These are the activations of a small neural network, seen along a few directions. Each row is one input.
In each table, some parts of the input vary, and every possible input appears once, in random order.
Descriptions start from the smaller parts, as in this example, which fits no table here: one of 8 places around a ring, together with either a single point or one of 9 places around a ring or (one of 3 separate values, together with one of 6 places along a line).
Shared parts are said once, and a part with two or three values counts as separate values.
In the rows, 128 means zero.

Other details of the inputs vary at random and push rows far along two fixed directions, the same in every table; ignore that.

Rows:
R1: [ 74  99 175 150 163 104 168  71 145 138 155]
R2: [133 146 113  85  67 229 148 155 112 107 144]
R3: [186 170 122  83 118 163  89 151  73 131 147]
R4: [ 76 128 139 136 149 128 159 129 178 131 140]
R5: [115  53  89 159 151 112 116 101 109 198  75]
R6: [157 135 130 124 120  84  82 163 132 175 108]
R7: [ 82 148 125 111 103 211 153 148 142  80 161]
R8: [164 115 131 163  84  77 117 129 143 185  86]
R9: [ 98 131  97 124 155 242 129  98 117   7 115]
R10: [153 127 123 112 133 116 126 138  93 204 143]
R11: [167 150 111  84 109 147  97 186 111 115 140]
R12: [149 127 129 151 151  55 134 105 133 161 132]
R13: [110 156 117 115 101 185 140 149 145  41 156]
R14: [ 97 123 134 178 119 104 181  85 202  87 122]
R15: [ 98  75  98 189 179 110 146  74 154  91  87]
R16: [183 140 152  77 114 162  76 141  62 123 152]
R17: [ 92 115 167 156 166  84 163  63 155  80 157]
R18: [169 149 135 103 125  96  87 165  96 171 109]
R19: [102 146 138 136 157  81 156 117 151  99 131]
R20: [155 132 127 139  87 107  90 164 121 163 107]
R21: [129 122 136 115 139  91 133 155 113 202 120]
Description of these inputs: one of 3 separate values, together with either a single point or one of 6 places along a line.
The inputs of R15 and R9 match in every part but the choice among 3 separate values. If R12 is changed in the same way as R15 into R9, which row does it become? -> R3
Change only the choice among 3 separate values in R11. List by row number the other rows that result. -> R4, R6
List by row number the other rows that have the choice among 3 separate values in common with R7. -> R1, R2, R4, R5, R10, R21

Rows:
R22: [178 104 109 126  90  91  92 162  97 249 106]
R23: [106 136 149 172 125  64 151 128 159 154 130]
R24: [114  89 119 176 148  76 135 106 148 135 108]
R25: [109 117 123 151 147  73 148 113 163 152 102]
R26: [138 183 142 114 136 140 172  89 149  40 180]
R27: [ 97 127 113 134 152 196 160 106 140  64 123]
R28: [ 99 170 135 120 150 166 143 118 164  59 137]
R29: [165 162 125  39 132 218 100 169  54 102 166]
R30: [114 108 131 174 150  65 121 106 154 127 110]
R31: [164 156 140  37 111 210  97 167  56 107 175]
R32: [ 75 124 119 160 156 169 169  72 151  78 115]
R33: [174 111  93 101 112 192  89 153  63 125 110]
R34: [ 90 141 122 126 129 179 164 124 164  87 152]
R35: [114  96 121 170 151  80 148 115 157 146 107]
R36: [107 105 154 151 180  67 132  85 129 155 130]
R37: [187  82 120 128  86  96  82 148  89 234  97]
R38: [ 95 161 129 121 145 162 156 126 153  58 138]
R39: [108 122 164 161 120  64 147 118 159 151 114]
R40: [183 106 121 107  89  72  89 170  93 227  95]
R41: [ 87 159 149 104 155 162 151 112 133  84 186]
R42: [170 177 144  57  76 208  92 183  84  94 148]
R43: [110  90 115 181 146 100 131  76 126 151  87]
R44: [103 113 127 166 133  76 158 124 164 164 124]
R45: [ 79 117 140 151 137 139 170 101 171  72 141]
R46: [200 108 118 131 115  70  48 160  94 202  93]
R47: [160 154 104  73  86 162 104 182  91 143 138]
R48: [175 175 132  90  84 162  85 190  97 148 151]
R49: [115  83 139 169 132  90 142 103 165 161 112]
R50: [ 95 136 115 123 139 160 136 106 145  45 138]
Describe the family of inputs behind these rows. -> either a single point or (one of 4 places along a line, together with either a single point or one of 6 places along a line)
Change only the place on the line of 4 in R22. List by row number the other rows that result. -> R32, R37, R43
Change only the place on the line of 6 in R37. List by row number the other rows that result. -> R39, R40, R42, R45, R49
Change only the place on the line of 6 in R44. List by row number the other rows that result. -> R22, R23, R34, R47, R48
Change only the place on the line of 4 in R29. List by row number the other rows that result. -> R31, R36, R41

Rows:
R51: [199 113 113 101  90 149  64 181  67 197 112]
R52: [131 167 121  97 115 194 125 137 119  38 156]
R53: [136 110 107 129 108 134 128 132 121 142 106]
R54: [108 121 141 149 146  94 142  92 143 142 128]
R55: [118 136 137 124 141 139 142 114 116 105 145]
R56: [200 127 130  91  66 102  74 206  61 217 135]
R57: [118 205 126  82 106 200 152 161 142  74 184]
R58: [145 127 138 120 129 125 119 117 117 151 131]
R59: [105 108 123 150 160  96 143 116 154 137 120]
R60: [212 127 109 100  99 100  64 192  71 191  98]
R61: [115 102 126 168 128 112 153 102 156 138 108]
R62: [115 104 135 153 152 100 143 103 154 139 131]
R63: [108 152 115  93 117 222 120 139 116  57 148]
R64: [100 110 132 167 139 106 133 106 150 139 117]
R65: [118 161 128  81 130 206 135 132 101  53 161]
R66: [ 96 114 127 165 148 107 133 115 153 139 105]
R67: [118 118 150 154 153  95 147  96 141 138 130]
R68: [105 105 126 146 151  94 140 106 153 136 127]
R69: [108 123 140 152 163  91 147 112 140 135 118]
R70: [119 128 133 156 137  79 130 107 159 118 116]
R71: [108 105 129 153 150  95 144 106 148 137 132]
R72: [116 163 125  75 124 209 128 126 109  60 158]
R73: [138 167 127  98 116 198 124 133 127  38 156]
R74: [203 120 113  87 106 112  68 182  58 219 103]
R75: [103 132 170 134 122  83 152 129 176 144 129]
R76: [108 103 120 167 126 107 154 103 150 136 108]
R77: [105 106 115 163 135 109 153 111 154 137  95]
Describe the family of inputs behind these rows. -> either one of 3 separate values or (one of 4 places along a line, together with either a single point or one of 5 places along a line)
Change only the place on the line of 5 in R61. List by row number the other rows that result. -> R51, R58, R62, R67
Change only the place on the line of 4 in R64. List by row number the other rows that result. -> R51, R63, R66
